Each row below holds a small network's activations on one input, seen along a few directions.
In each table, some parts of the input vary, and every possible input appears once, in random order.
Descriptions start from the smaller parts, as in this example, which fits no table here: one of 4 places along a line, together with either a single point or one of 9 places around a ring or (one of 3 separate values, together with one of 8 places around a ring).
Shared parts are said once, and a part with two or three values counts as separate values.
In the rows, 128 means zero.

Other details of the inputs vary at random and push rows far along three fixed directions, the same in every table; ignore that.
These rows show it; all are for the same input, with only those details redrawn:
[109 104 113 172 130 119 105 120  89  84 155 104 153 197]
[128 160 121 129 138 142  94  57 109 121 188 127 134 157]
[172  85 104 160 101  98 131 153 100  84 117 120 131 131]
[102 138 112 130 144 136 104 107 106 121 158 122 141 182]
[107 110 101 115 140 119 125 169 111 126 107 126 137 175]
[ 93 134 112 132 147 135 104 111 104 118 157 120 144 193]
[112 135  99  77 145 131 131 166 126 157 103 144 123 150]

A family of inputs:
R1: [ 77 142 112  71 121 142 157 173 166 209  99 137 104 149]
R2: [129 105 140 172 142 152 107 105 122  78 177 117 156 186]
R3: [ 60  69 106 159 123  95 151 237 139 127  78 112 140 176]
R4: [112 135  99  77 145 131 131 166 126 157 103 144 123 150]
R5: [144  44 158 205 124  96 161 207 103  57  61 107 148 138]
R6: [ 84 115 149 187 138 100 126 113  87  69 133  97 162 167]
R7: [110 173 117  53 168 193 116 125 152 185 125 173 124 117]
R8: [103 142 110 131 152 132  95 108 113 117 155 119 152 176]
R9: [201 116 152 164  90  93 160 144 111 109 111 106 119  67]
R10: [109 107 107 123 133 122 126 224 124 138  90 117 145 175]
R11: [ 70 140  99  61 154 123 137 163 166 185  86 135 105 132]
R12: [135  58 105 163  78  88 152 160 124  96  90 103 118 130]
R13: [ 97 158 113  62 154 138 111 198 148 190  99 156 139 137]
R14: [111 131 139 151 162 159  91 114 132 112 157 142 153 176]
R15: [ 98 149 133 162 129 135 105  71 141 140 192 101 128 156]
R16: [ 85 162 122 111 137 140 106  55 143 152 173 119 103 147]
R17: [204 150 163 136  97 102 140 108 124 134 126 132 120  30]
R18: [185 152 129  75 111 161 148  72 187 160 148 155  82  30]
R19: [159 156 120 150 123 121  88  50 119  90 189 138 145 114]
R20: [ 60 138 104  63 155 119 124 164 164 185  85 148 119 118]
R21: [100 183 153 113 160 134 121  58 114 142 158 114 134 136]
R22: [185 112 147 147 104  80 145 126 105  99  97 127 132  48]
R23: [ 88 115 135 192 122 116  97  98 126 114 177 102 149 155]
R24: [118 139 112  88 115 146 133 184 132 168 106 136 129 163]
R25: [183  93 120 166  74  97 152 141 139 122 130 114  96  82]
R26: [118 136 128 178 123 128  89 115 112  91 180 116 160 173]
R27: [132 146 136 136 141 179 104  66 127 104 194 130 146 153]
R28: [182 117 103 106 116  98 118 151 130 122 101 156 133  66]
R29: [ 77 130 125  78 169 149 137 172 186 182  86 160 105 132]
R30: [ 94 170 169 121 160 181 123  64 116 139 154 127 136 127]
R31: [ 92  88 157 126 154 132 174 204 126 111  73 113 137 166]
R32: [174  78 129 171 106 118 129 130 148 104 104 142 112  63]
R33: [ 78 153 117  53 158 180 136 136 178 197 100 160  97 102]
R34: [217 141 110  99  86 120 133  95 130 130 132 152 109  68]
R35: [166  94 109 151  89  80 137 128 146  96 112 130 109  63]
R36: [203 174 162  68 122 160 168  73 154 153 134 154  93  20]
R37: [196 169 157  99  99 121 166 113 131 164 126 136  89  49]
R38: [204 155 159 138  94 102 152 108 130 124 131 134 111  37]
R39: [190 109 122 127 127 138 119 153 139 124  95 170 127  73]
R40: [113 169 159 139 140 131 123  44  98 119 171 105 126 142]
R41: [123 184 132 113 134 160  97  83 127 154 194 130 126 161]
R42: [ 68 123 131  83 141 120 174 197 111 159  49 120 129 168]
R43: [110 158 179 166 158 160 105  53 111 110 161 131 144 127]
R44: [155  84 151 177  76  98 173 183  93  99  84  93 133 131]
R45: [152  50 131 185 104 114 149 150 145  72 122 105 121 126]
Question: What do these inputs look like to the network?
Answer: one of 3 separate values, together with either one of 5 places around a ring or (one of 2 separate values, together with one of 5 places along a line)
Question: The inputs of R15 and R9 match in every part but the choice among 3 separate values. If R45 is changed in the same way as R15 into R9, which row does it become?
Answer: R31
Question: Which other rows does R36 become when the choice among 3 separate values takes its other values? List them by row number.
Answer: R18, R27

A family of inputs:
R46: [114 174 131  62 148 147 139  98 169 186 130 152  91  96]
R47: [177  94 132 138 105  95 162 179 112 100  73 130 128  73]
R48: [117  90 106 166 119 126 106 131 103  96 140 116 151 176]
R49: [180 108  85  91 106 103 144 190 136 142  86 144 107  87]
R50: [130 133 107 147 114 114  99 106 118 112 168 120 138 165]
R51: [125 128 150 143 130 137 138 127 111 111 131 111 142 144]
R52: [103 115 130 150 124 119 129 117 131 115 131 116 132 129]
R53: [ 89 168 140  71 170 151 143 135 134 169 108 145 121 143]
R54: [176 134 139 143  98 121 138  91 144 133 146 132 104  68]
R55: [ 69  93 132 123 153 115 150 233 108 133  49 116 151 177]
R56: [ 87 184 151  83 162 160 129 116 129 176 133 142 127 144]
R57: [129 122 116 154 129 144  94 105 119 101 158 132 141 157]
R58: [211 130 119 128 113 126 107 103 143 110 157 153 123  74]
R59: [104 126 139 163 127 125 115  93 129 120 152 108 133 140]
R60: [109 122 141 158 121 137 127  96 132 115 159 102 131 148]
Question: What do these inputs look like to the network?
Answer: either one of 5 places along a line or (one of 2 separate values, together with one of 5 places around a ring)
Question: Which other rows does R59 become when the choice among 2 separate values takes its other values? List them by row number.
Answer: R55

A family of inputs:
R61: [123 132 107  77 134 132 138 170 158 170  94 153 113 105]
R62: [ 87  65 135 173 123 110 159 219 103  99  70  97 148 180]
R63: [174 156 123  82 123 128 132 131 143 160 115 159 111  76]
R64: [124 137 106  74 131 125 141 172 153 171  95 148 112 107]
R65: [159  85 143 173 100  95 156 153 111  93  93 108 126  99]
R66: [167  76 126 191 105 111 124 131 103  63 132 112 144 133]
R67: [128 137 105  73 133 125 142 172 155 170  95 150 106 109]
R68: [123  60 101 156 111  94 145 221 117 104  72 116 132 153]
R69: [192  95 153 196  87  95 144  98 108  70 135 101 125  78]
R70: [ 60 151 131 134 161 156  96  99 107 128 165 116 155 208]
R71: [210 167 131 102 110 133 124  60 139 134 163 150 106  57]
R72: [130  67 110 150 118  99 148 223 107  97  69 116 147 148]
R73: [171 150 121  81 126 138 133 124 147 154 117 158 109  73]
R74: [ 96 160 132 155 137 147  85  47 119 122 203 114 143 170]
R75: [197 170 132 103 113 134 119  72 136 144 157 152 111  60]
R76: [103 157 156 134 141 144 124  79 125 135 164 114 130 140]
R77: [ 47 149 158 148 162 163 115  97 122 130 162 108 149 198]
R78: [ 97 149 146  98 145 130 149 134 134 154 107 130 121 118]
R79: [119  49 106 179 111 102 137 194 114  79  92 106 143 166]
R80: [103 128 114  86 150 138 134 183 139 157  89 147 131 137]
R81: [106 143 141  80 147 133 158 157 148 167  81 145 111  96]
R82: [111 141 139  80 145 134 157 159 153 169  81 143 109  96]
R83: [156  84 149 201  98 103 141 126 100  76 127  97 137 121]
R84: [134 144 116  69 139 127 141 177 144 166  89 154 120 109]
R85: [141 166 134 148 123 144  93  18 128 114 216 120 128 133]
R86: [198  91 122 187  80  92 122 112 117  75 147 114 128  92]
R87: [ 41 137 125 130 171 149 105 143 109 134 138 117 156 225]
R88: [ 60 149 135 139 166 156  92 101 117 126 167 122 159 204]
R89: [114 139 138  81 143 139 157 162 153 172  87 144 109 100]
R90: [ 99 123 108  89 141 130 133 181 152 162  94 145 123 137]
R91: [109 166 142 152 148 150  88  45 112 111 205 117 146 172]
R92: [161  79 116 191  90 101 123 130 106  75 135 105 136 129]
R93: [201 163 123 105 100 129 120  58 149 140 168 146  99  52]
R94: [ 64 141 123 114 161 149 114 137 114 140 133 124 147 202]
R95: [168  83 125 188  99 104 126 132  96  65 133 106 146 131]
R96: [161 151 122 113 122 136 115  84 151 142 158 145 108  91]
R97: [158 158 122 109 117 129 115  92 144 149 153 144 112  94]
R98: [ 51 140 123 139 157 156  94  95 126 129 170 115 148 204]
R99: [145 164 154 115 126 130 137  76 131 143 140 134 112  80]
R100: [116 143 138  79 136 136 162 173 146 170  86 139 112 110]
R101: [ 73 139 126 118 165 152 110 134 126 137 137 131 144 186]
R102: [196  90 118 182  82  99 127 107 114  79 143 115 123  98]
Question: The inputs of R95 and R70 match in every part but one. If R69 is changed in the same way as R95 into R70, which row does it become?
Answer: R65
Question: The inputs of R81 and R99 match in every part but one. If R88 is changed in the same way as R81 into R99, which row does it become?
Answer: R63
Question: What do these inputs look like to the network?
Answer: one of 3 separate values, together with either one of 4 places along a line or (one of 2 separate values, together with one of 5 places around a ring)
Question: Start at R77 and move only the place on the line of 4, one step at a time. The first step leads to R89. Which rows follow, in order?
Answer: R82, R81
